A small network was shown many inputs. Here are its activations along a few directions, one row for each input.
In each table, some parts of the input vary, and every possible input appears once, in random order.
Descriptions start from the smaller parts, as in this example, which fits no table here: one of 8 places around a ring, together with either a single point or (one of 2 separate values, together with one of 4 places along a line) or one of 11 places around a ring.
Shared parts are said once, and a part with two or three values counts as separate values.
(in the rows, 128 means zero)

Other details of the inputs vary at random and push rows far along three fixed directions, the same in every table; ignore that.

Rows:
row 1: [119 142  76  84  99 114 100 155  89 117  87]
row 2: [122 145 119 103 131 135 116 129  96 138 136]
row 3: [136 101 121 157 126 107 104 129 173 152 139]
row 4: [132 167 110 111 120 139 125 148 122 118 115]
row 5: [140  73 176 154 103 149 105 159 166  99 150]
row 6: [126  96 168 136 114 132 134 137 127  92 113]
row 7: [126 117 127 155 125 139 132 119 154 123 121]
row 8: [130 135 143 143 134 128 146 122 144 119 117]
row 9: [134 129 156 134 119 115 147 152 147 105 128]
row 10: [159 157 132 106 145 108  85 131 136 151 117]
row 11: [134 140 130 102 142 125 177 100  75 106 118]
row 12: [125 148 119 116 143 122 122  99 108 134  91]
row 13: [121 147 147 123 166 119 146 122 120 176 195]
row 14: [157 165 170 131 167 106 131 131 160 155 156]
row 15: [131  79 165 186 135 164 114 114 180 143 178]
row 16: [108 157 103 117 122 136 162 115 101 103  79]
row 17: [134 119 115 118  98 132  98 138 126  92  65]
row 18: [103 164 152 100 153 111 192 115  76 121 126]
row 19: [128 131 126 130 114 128 138 135 134  94  82]
row 20: [149 151 158 104 158  93 111 126 119 154 133]
row 21: [ 92 104 153 138 108 155 184 136 105  86 138]
row 22: [121 110 151 138 139 114 141 122 130 139 149]
row 23: [125 114 117 136 112 141 190 122 115  83 125]
row 24: [120 126  56 135 110 144  86 122 140 152 110]
row 25: [149 142 164 116 161  84 119 137 139 166 161]
row 26: [127 131 139 147 132 143 134 147 157 147 193]
row 27: [125 101  69 141 109 106  86 121 150 150 102]
row 28: [110 118 109 134 103 171 127 124 115 104 111]
row 29: [148 141  95 112 147 125 133  88 103 136 111]
row 30: [158 120  70 138 138 119 105  97 146 161 130]
row 31: [132 128 154 110 115 114 136 158 120 100 121]
row 32: [121  74 110 171 105 171  87 117 161 136 141]
row 33: [127 165 128 101 119 151 126 143 100 102 106]
row 34: [153 129  90 125 112 113  65 144 161 141  98]
row 35: [130 104  80 130  92 101  90 140 145 119  74]
row 36: [105 133 129 147 119 164 167 123 127 102 127]
row 37: [154 127  92 122 122  91  64 147 164 164 123]
row 38: [116  85 152 156 104 164 133 155 149 115 186]
row 39: [116 194 115  80 123 117 167 153  80 100 101]
row 40: [130  93 163 145 127 128 121 122 138 123 134]
row 41: [133 115 158 130 135 102 132 136 135 130 136]
row 42: [108  68  89 169  86 146 108 133 163 118 121]
row 43: [105  87 195 152 106 147 191 146 128  63 135]
row 44: [114 157 138 128 147 133 172 131 124 141 170]
row 45: [125 125 150 133 122 139 142 118 123  97  94]
row 46: [151  80 105 151 134 117 110 108 150 162 170]
row 47: [131 143 151 116 165 104 130 103 110 161 140]
row 48: [131 138 108 116 157 118  90 108 118 194 163]
row 49: [144 175 142  89 162 109 110 135 101 166 157]
row 50: [120 139  67 121 101 151 102 139 127 123 101]
row 51: [124 163 124  99 171 107 127  98  90 179 145]
row 52: [136 172 134 111 159 138 121 118 116 160 157]
row 53: [ 95 122  76 124  92 138 144 133 108 100  88]
row 54: [106 126 139 116 128 136 157 114  90 107 108]
row 55: [143 128 217 155 159 140 157 126 158 119 167]
Each input here is: one of 5 places around a ring, together with either a single point or one of 10 places around a ring.
Changing only the place on the ring of 5 turns row 1 into row 33. The same change can be made to row 21. Which row results? -> row 32
Which other rows agree with row 30 in the place on the ring of 5? List them by row number. -> row 4, row 7, row 8, row 14, row 16, row 19, row 24, row 34, row 36, row 50
Which other rows agree with row 23 in the place on the ring of 5? List them by row number. -> row 3, row 9, row 26, row 27, row 35, row 37, row 39, row 42, row 44, row 53
Which other rows does row 47 become when the place on the ring of 10 takes its other values? List them by row number. -> row 2, row 5, row 6, row 20, row 40, row 48, row 49, row 51, row 54
